137,135,104,121,123,122,199,106,87,125
Find the last entry.
125
Find the 1st entry from the left.
137
Find the second entry from the left.
135

177; 155; 95; 73; 179; 95; 82; 177
174; 82; 150; 82; 85; 147; 164; 104
77; 85; 180; 185; 147; 182; 121; 144
103; 70; 162; 148; 84; 163; 156; 88
82; 85; 189; 177; 156; 188; 123; 139
180; 136; 137; 72; 189; 140; 69; 183
182; 137; 101; 70; 175; 95; 94; 177
147; 148; 120; 150; 164; 103; 119; 190
187; 88; 127; 70; 88; 135; 164; 108
178; 158; 93; 72; 176; 89; 87; 166
145; 73; 148; 95; 120; 149; 137; 121
116; 167; 111; 159; 146; 136; 105; 143
176; 119; 99; 78; 143; 110; 112; 144
The entry just right of the smallest entry: 183
The third entry, reading row by row -> 95
The entry in the top-left corner: 177
Report the bottom-right entry.
144
The bottom-left entry is 176
Report the top entry of the column that holds the largest entry.
177
The entry just right of 77 is 85
The entry directly below 183 -> 177
Report the largest entry.
190
The entry directly above 139: 88
The bottom entry of the column that holds the smallest entry -> 112
Report the 2nd entry, reading row by row.
155
Report the fourth entry in reading order.
73
The largest entry in the first column -> 187
Report the entry just left of 84.
148
Report the first entry in the row that holds the largest entry.
147
Report the entry just right of 123.
139
The entry directly below 149 is 136
Report the 2nd entry on the diagonal from the top-right corner.
164
The smallest entry in the last row is 78
The minimum: 69
Report the entry directly below the largest entry.
108

M =
[[174 146 151 186 100 172  96 106 121 182 102  92]
 [104 149 100  84 171  75 182  95 100  90 163 176]
 [129 113 173 178  67 144  93 117 169 169 126  87]]
Indices start at 0.
What is the entry at row 2, column 0? 129
The entry just left of 144: 67
What is the entry in row 0 and column 1? 146
What is the top entry of the column that holds the largest entry? 186
The entry in row 0 and column 2: 151
The entry just left of 173 -> 113
The entry directly above the smallest entry -> 171
The entry at row 2, column 2 -> 173
What is the top-left entry? 174
What is the entry directly below the largest entry? 84
What is the entry just left of 96? 172
